Each row below holds a small network's activations on one record, seen along a few directions.
Each row is followed by the record's values for the fields NEDOR, KIDE, GIT, NAKU, DOF, FAS.
Not every record has every field; a missing one is written absent.
The largest differences between rows may come from other fields.
Strong random noise was added to every row along 9 fixed directions; ignore it. To show where, here is one row again and again, with new noise each time:
108	374	151	173	-191	14	-83	-74	-1	-515	33	-126	181	157	92	-147	-221	-283	134	383	-40	-205	149
372	-77	-395	-127	77	-97	-1	6	56	243	-201	278	-158	-12	-25	-228	26	-93	-101	53	41	-236	180
72	80	396	-80	-356	34	-79	354	-203	-321	-13	-575	453	-145	-237	-382	-74	141	163	289	-635	-102	-118
-44	-51	486	-254	-32	-449	-73	242	-252	-162	717	18	72	-229	230	-174	496	-28	218	15	-244	167	571
390	84	176	121	165	-43	71	-401	97	-256	354	445	-124	-127	-184	-283	255	385	413	16	-73	-77	331
384	28	-656	-42	267	108	-157	-476	159	-18	-243	543	-234	-25	-104	-413	372	230	187	209	153	45	320
-430	54	804	61	-45	-210	169	24	-190	-410	464	13	30	-104	259	235	160	102	117	-182	330	257	22
-63	-290	-45	-335	-2	17	-387	304	-249	94	267	97	-80	123	123	0	214	-188	166	-267	-42	581	-129
93	119	-177	86	-69	26	91	-98	71	-143	-357	217	-46	113	175	-60	-309	-284	-154	118	429	-373	10
-38	-12	-441	25	220	117	-373	-148	0	-37	-178	250	-62	269	-181	103	-17	-97	-45	45	277	814	-281
302	170	112	123	134	-1	149	-407	96	-255	-3	60	52	-329	-425	-462	451	786	307	304	-321	-43	249

215	62	-346	-130	-131	-224	-261	279	-114	118	-257	28	239	76	76	-235	-120	-507	-288	349	-45	-47	320 => NEDOR=absent, KIDE=bir, GIT=musur, NAKU=kota, DOF=zuna, FAS=nemal
183	153	253	408	19	-154	184	-229	152	-480	71	309	299	-75	-314	-128	-607	-55	-26	161	145	-217	82 => NEDOR=binog, KIDE=absent, GIT=musur, NAKU=kivo, DOF=zuna, FAS=vasu
-188	-34	-228	-236	-24	249	-389	-54	-111	-112	66	22	-143	250	318	61	219	-158	234	-31	71	461	-115 => NEDOR=ronul, KIDE=absent, GIT=siko, NAKU=kota, DOF=zuna, FAS=nemal
315	-91	38	-55	-26	-329	53	250	21	204	221	-3	233	-185	-269	-225	-184	-72	-82	126	-504	-309	288 => NEDOR=absent, KIDE=gikud, GIT=siko, NAKU=kota, DOF=zuna, FAS=nemal
31	-150	-74	-81	-89	253	-119	15	-33	-144	8	-350	285	-313	-219	-566	490	374	446	97	-633	-196	217 => NEDOR=pur, KIDE=absent, GIT=siko, NAKU=kivo, DOF=dekil, FAS=vasu
355	65	-257	129	239	-138	156	-133	213	273	11	313	-500	254	71	261	-197	-262	-161	-150	347	-181	-29 => NEDOR=absent, KIDE=guf, GIT=musur, NAKU=kivo, DOF=zuna, FAS=nemal
49	590	339	332	35	-125	337	-438	193	-175	86	-392	89	-227	-285	-18	362	655	63	560	-421	-244	374 => NEDOR=absent, KIDE=guf, GIT=siko, NAKU=kota, DOF=dekil, FAS=nemal
72	-145	-244	-57	118	84	-19	-240	71	19	90	470	-195	-48	246	-170	260	-44	252	-199	195	-293	387 => NEDOR=pur, KIDE=absent, GIT=siko, NAKU=kota, DOF=zuna, FAS=vasu
162	266	-19	-170	121	-418	338	-199	95	256	108	-129	-150	-392	33	-164	665	558	-151	466	-361	-358	687 => NEDOR=absent, KIDE=gikud, GIT=siko, NAKU=kivo, DOF=zuna, FAS=nemal
-100	309	-277	10	70	-365	-5	-60	121	-219	143	-350	74	-67	173	-153	227	-282	-97	596	-186	-174	645 => NEDOR=absent, KIDE=guf, GIT=siko, NAKU=kivo, DOF=dekil, FAS=vasu
39	335	130	342	299	-383	109	-151	180	-345	340	-284	-63	75	-334	139	-91	-41	-92	344	-96	411	101 => NEDOR=absent, KIDE=roz, GIT=musur, NAKU=kivo, DOF=zuna, FAS=vasu
-179	125	570	91	-126	-275	214	283	-12	-72	521	-353	64	112	201	419	-414	-358	-136	-80	-150	-191	-57 => NEDOR=binog, KIDE=absent, GIT=siko, NAKU=kivo, DOF=zuna, FAS=nemal
-115	163	-203	70	-2	-346	205	100	110	-73	-180	-349	119	-118	144	-132	-86	-376	-300	399	-16	-510	433 => NEDOR=absent, KIDE=roz, GIT=siko, NAKU=kota, DOF=dekil, FAS=vasu
-185	-626	-88	-515	-115	-135	-133	557	-237	457	-35	158	155	-198	100	-86	-43	-118	-206	-372	28	94	-99 => NEDOR=absent, KIDE=guf, GIT=siko, NAKU=kivo, DOF=dekil, FAS=nemal
-59	-14	-453	-102	97	-633	-256	214	-12	-92	-115	-26	766	-258	-461	-306	-373	-258	-577	748	-296	449	404 => NEDOR=absent, KIDE=sivi, GIT=siko, NAKU=kivo, DOF=zuna, FAS=nemal
473	314	210	250	174	-239	388	-312	246	-30	233	41	-297	-18	-183	45	-83	256	10	165	-103	-396	171 => NEDOR=absent, KIDE=sivi, GIT=musur, NAKU=kivo, DOF=zuna, FAS=nemal
-156	-196	-114	-43	4	202	73	-114	-27	123	-229	530	-293	85	451	194	-12	-215	-55	-447	796	-145	-102 => NEDOR=pur, KIDE=absent, GIT=musur, NAKU=kivo, DOF=dekil, FAS=vasu
-233	194	23	199	-119	103	57	-62	-8	-268	-422	-92	163	42	79	41	-187	-129	-182	168	374	-46	-134 => NEDOR=binog, KIDE=absent, GIT=musur, NAKU=kota, DOF=zuna, FAS=vasu
-106	378	650	381	107	-353	295	-207	79	-197	361	18	43	-7	-20	388	-54	93	-122	126	204	97	182 => NEDOR=absent, KIDE=roz, GIT=siko, NAKU=kivo, DOF=zuna, FAS=nemal
148	-464	-51	-243	-44	299	-288	-47	-82	-47	107	626	112	-72	-131	-297	-150	186	375	-356	30	149	-154 => NEDOR=absent, KIDE=roz, GIT=siko, NAKU=kivo, DOF=zuna, FAS=nemal
-208	-122	249	-339	-121	-312	14	263	-200	48	161	-37	116	-229	217	-54	164	56	-153	70	0	94	212 => NEDOR=absent, KIDE=roz, GIT=siko, NAKU=kivo, DOF=zuna, FAS=nemal
-216	-122	160	-163	39	117	-93	83	-120	336	301	-64	-340	193	247	454	305	50	98	-396	57	409	-270 => NEDOR=absent, KIDE=sivi, GIT=siko, NAKU=kivo, DOF=dekil, FAS=nemal
-334	11	123	-100	-27	-4	61	-90	-48	-107	0	11	-8	-108	287	59	238	154	1	22	246	5	102 => NEDOR=absent, KIDE=guf, GIT=siko, NAKU=kivo, DOF=zuna, FAS=nemal
-563	189	338	228	4	-111	188	59	-79	98	1	-523	197	-162	5	330	404	212	-179	35	-104	168	73 => NEDOR=ronul, KIDE=absent, GIT=siko, NAKU=kota, DOF=dekil, FAS=vasu
346	-169	-240	87	95	266	-229	-142	83	84	-113	413	72	118	-400	-125	-295	97	160	-138	-52	178	-235 => NEDOR=absent, KIDE=roz, GIT=siko, NAKU=kivo, DOF=zuna, FAS=nemal
-410	-270	346	-249	106	-387	206	319	-157	361	329	-241	34	-389	16	182	423	338	-202	-218	-207	261	100 => NEDOR=binog, KIDE=absent, GIT=siko, NAKU=kivo, DOF=zuna, FAS=vasu
-291	-138	126	-13	-61	33	97	193	-140	4	-320	-338	200	-249	-72	-138	295	283	-69	-68	-4	70	-134 => NEDOR=binog, KIDE=absent, GIT=musur, NAKU=kivo, DOF=dekil, FAS=vasu
-121	-35	54	250	90	425	-65	-88	69	43	-139	-41	-84	331	-296	421	-349	115	39	-355	142	492	-813 => NEDOR=binog, KIDE=absent, GIT=siko, NAKU=kivo, DOF=zuna, FAS=vasu
-23	123	-72	-83	-97	263	-50	153	10	303	177	-446	-359	376	289	444	39	-260	74	-207	-283	-112	-282 => NEDOR=binog, KIDE=absent, GIT=siko, NAKU=kivo, DOF=zuna, FAS=vasu
-356	237	-154	68	-54	-268	153	305	-10	329	-377	-742	169	-28	90	230	142	-181	-558	373	-145	-105	120 => NEDOR=absent, KIDE=gikud, GIT=siko, NAKU=kivo, DOF=dekil, FAS=nemal
222	-69	237	91	-10	3	313	-389	137	-347	20	488	179	-407	-212	-447	-172	509	245	57	19	-623	259 => NEDOR=absent, KIDE=roz, GIT=siko, NAKU=kota, DOF=zuna, FAS=nemal
64	-345	114	87	125	-439	323	14	28	-105	-148	640	376	-453	-300	-311	-403	99	-322	-108	402	-234	239 => NEDOR=ronul, KIDE=absent, GIT=musur, NAKU=kivo, DOF=zuna, FAS=vasu
-341	-652	-39	-328	-147	-41	-125	314	-229	7	53	616	250	-152	377	-111	-279	-459	-14	-559	478	-161	97 => NEDOR=ronul, KIDE=absent, GIT=siko, NAKU=kota, DOF=dekil, FAS=vasu
-2	190	-197	103	161	-174	72	-365	144	-152	-86	203	104	-157	-46	-153	155	176	-65	367	119	-73	443 => NEDOR=absent, KIDE=roz, GIT=siko, NAKU=kivo, DOF=dekil, FAS=nemal
-63	-167	-444	-623	38	-305	-139	360	-72	535	199	-222	-319	30	419	117	307	-324	-301	101	-200	146	245 => NEDOR=pur, KIDE=absent, GIT=siko, NAKU=kivo, DOF=zuna, FAS=nemal

Here are new rows. What are their fields?
119	506	-101	97	-47	-109	-77	28	79	138	60	-448	-166	346	110	336	8	-295	-191	422	-238	53	65 => NEDOR=absent, KIDE=guf, GIT=siko, NAKU=kivo, DOF=zuna, FAS=nemal
260	-20	-612	-56	3	-56	-344	70	101	84	1	209	230	178	-162	-129	-517	-540	-149	260	-259	0	169 => NEDOR=binog, KIDE=absent, GIT=siko, NAKU=kivo, DOF=zuna, FAS=vasu
-312	267	249	314	27	33	198	-273	52	-238	-292	-145	180	-91	-94	145	57	351	-145	216	283	121	-96 => NEDOR=absent, KIDE=roz, GIT=siko, NAKU=kivo, DOF=zuna, FAS=nemal
-76	-207	-349	-18	139	-72	223	-86	73	354	-409	71	86	-388	-155	-239	353	359	-188	-5	-22	-305	279 => NEDOR=ronul, KIDE=absent, GIT=siko, NAKU=kota, DOF=dekil, FAS=vasu
-281	-49	87	-41	317	-219	124	-133	35	253	291	169	-321	11	59	487	282	225	-161	-220	311	537	-75 => NEDOR=absent, KIDE=guf, GIT=siko, NAKU=kivo, DOF=zuna, FAS=nemal
23	-11	539	300	-66	-67	198	148	-32	-208	-64	-112	273	-78	-319	-11	-396	103	-68	-86	50	-37	-268 => NEDOR=absent, KIDE=roz, GIT=musur, NAKU=kivo, DOF=zuna, FAS=nemal
256	277	-25	134	64	-316	-93	103	26	120	312	-182	-22	130	-114	108	55	-301	-84	238	-375	132	305 => NEDOR=ronul, KIDE=absent, GIT=musur, NAKU=kota, DOF=zuna, FAS=vasu
811	198	-195	6	136	-14	216	-335	282	415	201	249	-455	96	-175	13	-18	252	107	62	-385	-573	195 => NEDOR=absent, KIDE=sivi, GIT=siko, NAKU=kivo, DOF=zuna, FAS=nemal
-207	-50	-9	137	9	86	386	-301	171	-176	-388	261	-20	-96	20	98	-514	180	-224	-47	518	-345	-299 => NEDOR=ronul, KIDE=absent, GIT=siko, NAKU=kota, DOF=zuna, FAS=nemal
-510	248	-174	230	-136	441	-48	-353	92	-570	-522	-42	134	203	220	136	-332	-197	-45	229	627	34	-347 => NEDOR=pur, KIDE=absent, GIT=siko, NAKU=kota, DOF=zuna, FAS=vasu
-678	134	694	64	-297	291	365	-12	-96	-295	-197	-560	94	-158	226	293	10	512	-3	-54	174	-182	-517 => NEDOR=absent, KIDE=guf, GIT=siko, NAKU=kivo, DOF=zuna, FAS=nemal
-271	158	538	57	-149	126	224	100	-129	98	174	-446	-256	-17	324	289	531	189	169	-272	-34	-162	-62 => NEDOR=binog, KIDE=absent, GIT=musur, NAKU=kota, DOF=dekil, FAS=vasu
404	508	-129	212	-58	194	-115	-415	176	-261	181	146	-118	355	87	92	-223	-259	206	328	-128	-237	192 => NEDOR=pur, KIDE=absent, GIT=siko, NAKU=kivo, DOF=zuna, FAS=vasu
-100	-327	-105	-241	55	33	96	118	16	97	25	-47	-133	-77	-16	17	-155	74	-18	-246	-15	-24	-277 => NEDOR=absent, KIDE=roz, GIT=siko, NAKU=kivo, DOF=zuna, FAS=vasu
216	-117	-354	-328	53	-109	96	189	-10	216	-57	-407	-401	-171	289	-414	692	14	161	47	-312	-498	401 => NEDOR=absent, KIDE=roz, GIT=musur, NAKU=kivo, DOF=dekil, FAS=vasu
-112	131	-28	-101	-23	-151	68	13	-52	30	-108	-198	61	-210	44	-75	287	164	-186	296	-101	50	204 => NEDOR=pur, KIDE=absent, GIT=musur, NAKU=kivo, DOF=zuna, FAS=vasu
-21	-77	364	61	212	-178	539	-198	143	354	335	172	-289	-229	-118	433	22	506	-152	-350	15	-157	-94 => NEDOR=pur, KIDE=absent, GIT=siko, NAKU=kivo, DOF=zuna, FAS=vasu
